Each row below holds a small network's activations on one input, seen along a few directions.
In each table, some parts of the input vary, and every possible input appears once, in random order.
Descriptions start from the smaller parts, as in this example, which fits no table here: values(2) and (point or line(11) or (line(4) and ring(8))).
Shared parts are said once, and a part with two or three values counts as separate values.
In the rows, 128 means zero.

Table:
x1: [126 128 115 160 142 130 112 100  86 154 123]
x2: [142 154 120 163 108 112  85 122 136 182 145]
x3: [ 78 135 161  81 117 161 135 214 147  76 133]
x4: [133 126 166  47 155 141 119 145 209 105  80]
x5: [126 129 179  52 141 116  87 146 213 108  83]
x6: [134 155 108 163 119 143 105 106 129 178 138]
x7: [ 98 150 148  77 116 147 130 231 157  84 123]
x8: [132 125 114 154  69 124 172  74 113 129 173]
x9: [168 160  95 137  73 108  97 121 136 173 169]
x10: [112 105 180  50 157 153 129 130 197  99  92]
x11: [125 129 128 168 112 115 184  91 106 148 145]
x12: [137 101  91 159 179 109 136 102  76 116 114]
x13: [136  98 123 172 164 100 150  86  72  94 126]
x14: [154 145 105 160 143 122 106 121  98 163 109]
x15: [113  79 181  58 151 157 150 129 194  95  89]
x16: [151 157  91 143  80 145 103  98 131 164 164]
x17: [ 91 157 160  79 103 123 100 230 161  85 125]
x18: [162 144 116 162 132  91  85 137 108 167 118]
x19: [133 127  82 145  82 137 154  89 119 153 163]
x20: [130  80 196  59 147 132 184 126 186  81 105]
x21: [172 133 102 156 172  80  76 138  98 136 121]
x22: [ 92 117 178  92 107 143 185 206 138  58 142]
x23: [165 135  91 154 183 110  97 122  89 131 113]
x24: [115 143 111 160 124 142 123  95 117 172 147]
x25: [117 126 101 163 122 134 156  98 115 168 136]
x26: [135 119 101 155 181 117 102 100  76 123 125]
x27: [132 145  92 141  85 145 122  87 120 157 173]
x28: [126 110 138 177 125 113 158  86  81 124 123]
x29: [119 108 113 169 135 131 132  92  86 144 115]
x30: [ 86 116 154  84 115 158 165 218 146  73 127]
Question: What do these inputs look like to the network?
Answer: line(5) and (values(2) or line(4))
Question: Changing only the line(5) part turns x28 into x14. The same change can be made to x8. Which row results?
Answer: x16
Question: Start at x2 and move only the line(5) part, one step at a time. The first step leads to x6. Which rows follow, in order?
Answer: x24, x25, x11
Question: Which other rows does x4 become when the values(2) part takes its other values? List them by row number.
Answer: x7
Question: Start at x27 and move only the line(4) part, one step at a time. The first step leads to x24. Which rows follow, in order?
Answer: x1, x26

Table:
x31: [114 135  79 192  58 131 172  76  72 150 189]
x32: [ 60 126 175  33 129 206 151 210 201  83 102]
x33: [146  61 151 132 200 116 193  67 110 104  89]
x34: [151 169  94 180 100 115  90 137 105 198 142]
x35: [ 88 110 227  40  79 154 125 186 223  59 112]
x36: [168 146  81 153 163  99  54 115 102 160 113]
x37: [103 128 189  23 135 124 134 241 200  45 116]
x38: [158 178  69 163  45 140 110  84 131 201 205]
x39: [156 116 122 134 184  98 120  62 135 164  86]
x40: [115 137 123 202 130 112 142 128  67 149 139]
x41: [150 103  98 158 184 113 117 103  63  94 116]
Question: What do these inputs look like to the network?
Answer: values(3) or (values(2) and line(4))
Question: Which other rows does x33 become when the values(2) part takes its other values? List them by row number.
Answer: x39
Question: List by row number the other inputs of the same sort as x37.
Answer: x32, x35

Table:
x42: [109 116 166  51 126 167 159 104 189  76 120]
x43: [117 114 158  70 125 138 145 178 114  35 129]
x44: [149 106  71 136 238  89 171  99  76 132 109]
x45: [126 157  90 182  90 107 108  81  93 161 173]
x46: [ 69 103 170 142  97 153 202 186 121  72 127]
x47: [115 112 159  71 121  93  80 203 153  85 124]
x48: [108 161  69 182  94 134 103 100  87 170 159]
x49: [132 129 154  56 112 122 100 139 226 123  96]
x50: [ 67  93 189 102 106 194 214 120 164 131 135]
x51: [125 183 148 125 142 133  75 229 149 117 140]
x52: [156 146 109 182  79  91 128  73  97 162 178]
x53: [134 175 137  76 116 158  89 179 195 186 111]
x54: [181  66 126 146 230 135 100  71  96 105  77]
x55: [139 103 166 176 208  73 127  86  87 149  36]
x56: [121 152  32 172  95 174 103 118  85 182 149]
x57: [200 132 106 178  69  87 143  81 116 162 183]
Question: What do these inputs look like to the network?
Answer: values(3) or line(5) or (values(2) and line(4))
Question: Which other rows does x47 become when the values(2) part takes its other values? List them by row number.
Answer: x49
Question: Start at x56 and move only the line(5) part, one step at a time. The first step leads to x48. Which rows follow, in order?
Answer: x45, x52, x57

Table:
x58: [ 98 105 158 136 108 134 184 137 114  89 142]
x59: [ 88 150 123 129  75 170 143 157 133 133 160]
x60: [132 119 152  97 200 116  94 174 140 104  68]
x61: [168 142  46 238 144  88 109  57  27 192 150]
x62: [143 118 156  84 196 114  94 144 167 124  70]
x63: [102 143 125 116  70 169 143 127 159 151 156]
x64: [109 103 163 120 100 137 179 105 140 105 136]
x65: [127 177 126 107  78 128  80 197 155 131 156]
x66: [127  85 153  90 173 128 162 108 143  83  98]
x67: [115  84 152 103 177 132 157 136 117  66 101]
x68: [139 171 128  94  74 125  81 167 182 150 152]
x69: [186 138  55 222 141  95 110  29  58 208 146]
Question: What do these inputs look like to the network?
Answer: values(2) and (point or line(5))
Question: Changing only the values(2) part turns x66 into x67. The same change can be made to x62. Which row results?
Answer: x60
Question: Which other rows does x68 become when the values(2) part takes its other values? List them by row number.
Answer: x65
